Each row below holds a small network's activations on one input, seen along a few directions.
In each table, some parts of the input vary, and every possible input appears once, in random order.
A made-up example of a description, with smaller parts first: one of 3 separate values, together with either a single point or one of 9 places around a ring or (one of 6 places along a line, together with one of 8 places around a ring).
Shared parts are said once, and a part with two or three values counts as separate values.
In the rows, zero is written as 128.

Other details of the inputs shift rows strongly along two fixed directions, in all tables alike. That doesn't count.

Table:
row 1: [159 159 192 161 168  98 176 106 129 156 129 126 163 106]
row 2: [116 101  42 115 118 200 112 168 133 118 136 109 113 165]
row 3: [117 121 181 124 109 156  72  52 184 124  84  90 175  94]
row 4: [149 105  50  98  93 162  95 147 125 120 155  89 100 142]
row 5: [149 113 113 106 127  97 123 159  95 121 139 145 117 130]
row 6: [ 70 116  63 118  58 160 125 125 112 112 144 128 118 141]
row 7: [161 146 172 108 154  74 147 161 136 135 117 209 138 123]
row 8: [159 144 120 102 148 128 141 153 160 117 125 164 119 121]
row 9: [132 158 180 112 148  94 147 132 116 123 140 203 135 117]
row 10: [ 84 107 162 152 130 159  55  60 125 131  65  82 161 129]
row 11: [110 152 116 117 136 122 156 133  89 160 159 157 137 121]
row 12: [125 116  91 145 123 121 179 172 153 101 161 128  96 140]
row 13: [ 81 118  58 160 112 182 114 119 117 163 162 115 118 108]
row 14: [127 147 134 164 113 128 174 135 136  93 144 123 119 123]
row 15: [119 132  96 122 113  92 159 161 112 109 115 153 111 136]
row 16: [123 103 141 107 129  93  94  32 167 104  23  73 172 135]
row 17: [158 146 176 112 136  78 141 130  72 119 155 163 119 131]
row 18: [127 130 131 115 145 117 122 163 104 136 106 149 126 159]
row 19: [112 162 127 146 125 142 118 152 136 118 174 168  96 114]
row 20: [105 109  71 129 111 204 119 176 142 128 145  84  86 151]
row 21: [180 109 147 131 131 106 135 140 133 133 153 111 111 141]
row 22: [117 128  36  99 116 174 126 138 140 156 135  87 117 123]
row 23: [153 119 146 160 126 109 123 126  91 127 165 143 101 115]
row 24: [ 75 117  63 163  65 172 122 122 128 119 152 119  94 132]
row 25: [130 146 202 131 165  94 146 137  91 128 118 180 164 160]
row 26: [157 162 200 167 165 123 164 148 120 119 134 140 134 151]
row 27: [101 105 148  89 141  99  70  53 133 163  33  74 198  93]
row 28: [185 141 184 157 146 104 160 136 108 108 157 134 123 113]
row 29: [143 133 153 118 148 122 131 152 181 127 143 145 113 119]
row 30: [115  98 147 113 140 130  93  52 172 171  72  49 166 106]
Each input here is: one of 5 separate values, together with one of 6 places around a ring.
Changing only the choice among 5 separate values turns row 17 into row 25. The same change can be made to row 28. Which row results?
Answer: row 26
Which other rows does row 4 become when the choice among 5 separate values takes its other values? List them by row number.
Answer: row 2, row 8, row 16, row 22
Which other rows does row 7 become when the choice among 5 separate values takes its other values? List them by row number.
Answer: row 5, row 15, row 18, row 27

Table:
row 31: [109 107  96 148  95 194  94 128 159 128 159  85 101 104]
row 32: [137 122 137 104 123 102 125 111 161 106  93 125 136 146]
row 33: [124  81  71  99  81 170  88 119 130 112 129  78 102 142]
row 34: [124 115 162 137 135 133 123 108 162 127 101  89 146 137]
row 35: [ 89 112 113  87 103 122  95  97 136 141  81 129 156 126]
row 36: [ 86 119  92 130  79 193  90 134 122 102 125 114 113 134]
row 37: [108 110 162  95 116  84  81  40 149 108  16  93 187 115]
row 38: [156 133 159 104 170  89 148 134  94 154 133 148 138 131]
row 39: [150 130 223 150 135  88 123  59 147 108 107 117 151 123]
row 40: [195 131 137 129 173  96 172 210 119 123 177 165  91 140]
row 41: [162 158 183 159 157  87 191 165 127 100 157 174 110 167]
row 42: [128 167 140 160 169 106 188 166  99 143 160 170 121 141]
row 43: [145  99 189  90 125  87  89  62 112 113  59 101 171 124]
row 44: [105 141 115 145 123 173 118 130 114 150 172 137 110 103]
row 45: [156 126 192 103 167  63 136 100 177 130  63 117 167 129]
row 46: [120  97 118 110 117 105 101  99  95 142 100 120 144 124]
row 47: [122 109 117 103 113 133  85 103 169 104  79 112 131 136]
row 48: [ 90 131  87 142 104 173 128 177 104 133 166 166 101 141]
row 49: [104  89  72  97  90 168  73 136  97 142 130 123 112 123]
row 50: [147 155 115 176 136 115 199 195 119  96 186 171  81 165]
row 51: [174 135 155 125 147  63 167 151  83 104 133 165 124 137]
row 52: [146 142 135 165 117 143 144 154 131 101 189 155  84 129]
row 53: [126 109 203 136 152 119  80  66 174 128  51  77 171 123]
row 54: [161 168 195 161 143  93 169 155 101 100 173 197 112 118]
row 55: [ 78 114  86 140  73 192  84 121 113 139 162 129 107 105]
row 56: [136  89  63 104 104 167 118 165 135 130 159  85  95 133]
row 57: [ 82 134  76 133 114 200 108 154 118 148 153 123 106 130]
row 58: [ 88 130  47  91 107 171 124 155 132 152 141 127 113 128]
row 59: [177 184 154 172 172 123 193 193 118 138 216 188 104 120]
row 60: [ 88 118  77 149  60 180 110 113 113 105 157 101 105 107]
row 61: [ 86 123  57  91 114 179  91 138 139 150 116 122 121 119]
row 62: [105 103  47 112 102 155 117 143 171 126 114  84 113 125]
row 63: [152  97 121 110 118 135  91 122 129 108 116 110 110 139]
row 64: [102 125 191 143 141 109  88  19 131 155  74  84 180  90]
row 65: [135 109  42 116 117 173 124 152 118 146 154  89 113 126]
row 66: [175 111 141 128 161  81 152 145 128 127 127 116 123 131]
row 67: [ 77 113 118 141 102 142 103  93 116 137  97 114 147 130]
row 68: [113 132  44  98 110 179 130 161 155 145 143 110 122 132]
row 69: [188 126 162 135 160  57 166 141 110 104 132 150 115 149]
row 70: [154 162  82 119 158 140 170 207 142 138 168 175 109 136]
row 71: [142 159 139 127 159  51 189 169 107 132 133 211 131 139]
row 72: [117 113  53 106 109 171 112 176 170 124 136 112  97 128]
row 73: [121 109 151 157 121 129 109  74 161 128 113  71 141 101]
row 74: [113 137 100 136 124 182 135 139 141 143 145 102 134 138]
row 75: [151 127 221 148 153  89 128  75 160 129 109 101 158 109]
row 76: [135 157 161 158 134  94 172 147 103  99 132 163 126 144]
row 77: [100 122  74 152  94 197 106  98 143 147 150  70 127  99]
row 78: [ 82 118  91 125  70 185 107 129 120 105 129 103 117 138]
row 79: [ 95 120 142 152 103 124 108  78 112 139 125 124 144 103]
row 80: [125 135 172 146 157 119 115  65 151 145  68  82 183 125]
row 81: [162 120 166 106 138  94 113 127  99 106 107 148 134 129]
row 82: [109 118  75 164  76 174 126 126 135 104 177 102  84 123]
row 83: [166 164 134 127 179  80 188 157 142 141 122 161 145 133]
row 84: [116 126  74 160 117 162 159 182 143 121 168 109  92 142]
row 85: [142 174 162 155 159 108 189 161  98 148 201 182 111 119]
row 86: [131 143 158 108 153  76 133 140 124 135 101 192 146 130]
row 87: [143 137 181 151 144 114 126 120 143 102 110 138 126 150]
row 88: [192 151 135 120 176  99 187 187 105 144 177 161 120 142]
row 89: [162 140 144 123 177  75 166 147  86 150 140 157 128 129]
row 90: [119 124 192 129 155 140  68  44 164 147  44  72 195 118]
row 91: [155 154 246 146 143  64 148  78 115 107 112 155 161 115]
row 92: [120 131 125  93 109 111 128 125 133 105  97 141 140 133]
row 93: [153 126 152 109 144  78 151 152  83 141 144 176 129 139]
row 94: [157 105 170  98 160 121  68  64 141 151  60  78 180 113]
row 95: [132 110 138  96 149 129  84 102 108 155  99 113 143 116]
row 96: [ 78 132  74 128 107 194 126 149 116 150 158 115 111 137]
row 97: [167 166 190 158 169 104 177 128 130 144 167 151 145 117]
row 98: [ 81 121  41 101 109 163 113 129 133 149 116 108 124 120]
row 99: [127 107 161 109 130  80  92  46 172 108  30  89 169 130]
row 100: [113 149 133 146 128 122 172 177  97 134 170 187 114 151]
row 101: [102 125  57  97  82 170 106 165 132 103 128 142 103 129]
row 102: [107 138 129 148 103 137 145 139 101 138 184 165 113 118]
Changing only one part turns row 70 into row 94. The same change can be made to row 72. Which row results?
Answer: row 40
Changing only one part turns row 77 into row 65. The same change can be made to row 60. Which row results?
Answer: row 51
Describe the family of inputs behind these rows.
Answer: one of 3 separate values, together with one of 4 places along a line, together with one of 6 places around a ring
Which other rows does row 60 become when the choice among 3 separate values takes its other values? List them by row number.
Answer: row 54, row 91
